Input:
[[132 126 131 131 118 150 127 130]
 [123 125 121 111 128 113 145 145]
 [136 121 138 143 122 146 133 140]
 [126 150 132 127 121 129 122 124]
 [130 108 125 137 130 129 141 139]
 [127 138 129 125 135 125 107 121]
 [133 144 145 135 126 131 123 144]
 [127 114 122 114 125 126 147 130]
 [124 143 122 121 112 138 130 135]]
Output: 124

Input:
[[133 138 151 117 137 119 136 133 133 126 131]
 [136 122 118 125 127 135 128 127 154 129 128]
 [127 135 132 144 119 137 119 132 124 131 131]
 [128 120 126  99 129 135 132 128 125 120 132]
 [126 113 126 131 131 108 132 122 131 129 136]]
Output: 126

Input:
[[121 104 116 121 141 130]
 [116 110 139 140 141 124]
 [122 128 140 139 132 125]
 [123 112 122 125 137 129]
 [122 108 119 123 139 129]
 [122 112 123 126 137 128]]
Output: 122

Input:
[[119 112 128 133 128 131 128 128 123 141 119 126 133]
 [152 127 128 124 126 116 128 127 124 119 123 132 123]
 [120 130 128 128 127 136 128 128 129 129 121 128 122]
 [139 156 128 124 128 121 128 128 135 117 143 130 124]
 [136 124 128 124 131 122 128 128 129 121 139 127 128]
 [118 129 128 124 131 135 128 129 134 119 139 126 126]
 [121 131 128 135 127 129 128 128 126 143 123 127 133]
 [130 128 128 125 127 129 128 128 129 121 125 129 125]
 [118 133 128 135 125 133 128 128 126 142 117 128 133]]
Output: 118

Input:
[[118 106 125 127 121 121 113 135 154]
 [129 138 127 128 125 132 122 130 131]
 [135 145 137 134 115 110 114 141 133]
 [128 146 135 137 121 116 119 135 138]
 [128 128 128 128 128 128 128 128 128]
 [130 138 124 124 124 139 120 130 123]
 [126 120 128 128 126 124 123 131 139]]
Output: 126
---
127  104  152  124  112  138  125
128  128  130  136  131  125  127
131  124  105  125  140  120  143
result: 128

127  126  124  130  130  128
139  149  137  137  110  138
126  131  129  124  136  132
result: 139

129  122  128  101  127
132  129  129  129  130
128  124  128  100  127
result: 132

128  120  149  128  124
140  142  135  138  148
157  120  144  132  157
result: 140

106  135  132  126
114  133  128  119
129  127  131  132
result: 114

126  135  118  141  135
126  141  113  147  132
105  118  116  135  127
result: 126
---
array([[137, 136, 137, 130, 131, 141, 137],
       [110, 129, 121, 115, 127, 119, 150],
       [129, 132, 126, 131, 132, 110, 115]]) | 137

array([151, 114, 138, 139, 100]) | 100

array([146, 112, 138, 156]) | 156

array([[117, 151, 120, 109, 144],
       [129, 130, 131, 125, 143],
       [123, 132, 134, 126, 131]]) | 144

array([121, 105, 131, 127]) | 127

array([[123, 128, 139, 128],
       [130, 115, 102, 103],
       [127, 128, 120, 142]]) | 128

array([125, 156, 120, 136]) | 136
---
[149 152 123 129 121 143 130] ==> 149
[136 138 107 129 146 103] ==> 136
[149 121 151 121 130] ==> 149
[130 104 135 107] ==> 130
[152 134 148 119] ==> 152
[139 127 101 133 112 116 154] ==> 139
---
[[150 150 117 140 136 117 133]
 [149 138 119 125 142 127 138]
 [131 136 128 151 144 124 131]] result: 150

[[129 131 124 128 128]
 [127 128 127 128 128]
 [158 126 130 128 130]] result: 129

[[108 133 136 120]
 [139 142 131 135]
 [139 149 133 136]] result: 108

[[120 125 145 132 118 109]
 [126 124 135 128 125 119]
 [122 120 107 130 129 123]] result: 120

[[117 113 151 142 139 132 130]
 [118 116 155 131 138 138 133]
 [126 118 156 144 130 136 126]] result: 117

[[124 129 127 132 126]
 [127 106 133 114 141]
 [128 129 133 130 125]] result: 124
---
[[142, 106, 141, 134], [126, 121, 114, 116], [130, 129, 111, 129]] | 111
[[150, 105, 140, 140, 137, 136], [158, 107, 151, 128, 114, 139], [158, 107, 148, 132, 123, 139]] | 123
[[115, 122, 117, 134, 131], [157, 109, 154, 101, 143], [143, 135, 141, 118, 129]] | 118
[[141, 131, 122, 132, 132, 132], [152, 124, 121, 137, 150, 130], [113, 142, 131, 149, 124, 154]] | 124
[[153, 145, 125, 103, 111, 127], [112, 141, 151, 137, 119, 100], [130, 152, 145, 132, 106, 107]] | 106
[[145, 132, 118, 124, 124, 111], [152, 138, 115, 119, 128, 117], [136, 138, 129, 120, 132, 138]] | 132
[[101, 133, 139, 127, 111], [132, 113, 136, 143, 145], [104, 136, 139, 127, 125]] | 127
[[139, 145, 135, 118, 133, 139], [129, 126, 129, 140, 138, 120], [131, 133, 152, 119, 134, 114]] | 134
[[136, 127, 114, 128, 121, 139], [135, 128, 121, 129, 121, 124], [105, 145, 133, 144, 121, 107]] | 121
---
[135 151 150 110 140] ==> 150
[139 131 146 153 136 109 116] ==> 153
[157 140 143 121 147 111 148] ==> 121
[139 136 155 143 140 149 130] ==> 143
[128 141 121 100 124 138 135] ==> 100
[142 147 136 124 106 141 133] ==> 124
[121 139 105 125 129] ==> 105
---
[101 125 132 150 147] → 125
[143 158 135 115 152 118 102] → 158
[145 124 135 144 128 101] → 124
[112 114 115 142 156] → 114
[149 143 136 142 148 124] → 143
[150 103 129 124] → 103
[156 154 118 114] → 154
[104 130 132 128 127] → 130
---
118  130  100  131
103  135  108  148
==> 135

142  145  142  117  118
137  150  147  125  127
114  126  128  144  144
==> 126

115  112  110  141  153 ==> 112

153  148  135  133  151  103  106
118  115  109  104  128  149  126
==> 115

128  117  142  143  157 ==> 117

112  116  150  113 ==> 116

135   99  137  154 ==> 99

104  135  109  138
102  150  112  126
124  105  139  114
==> 105
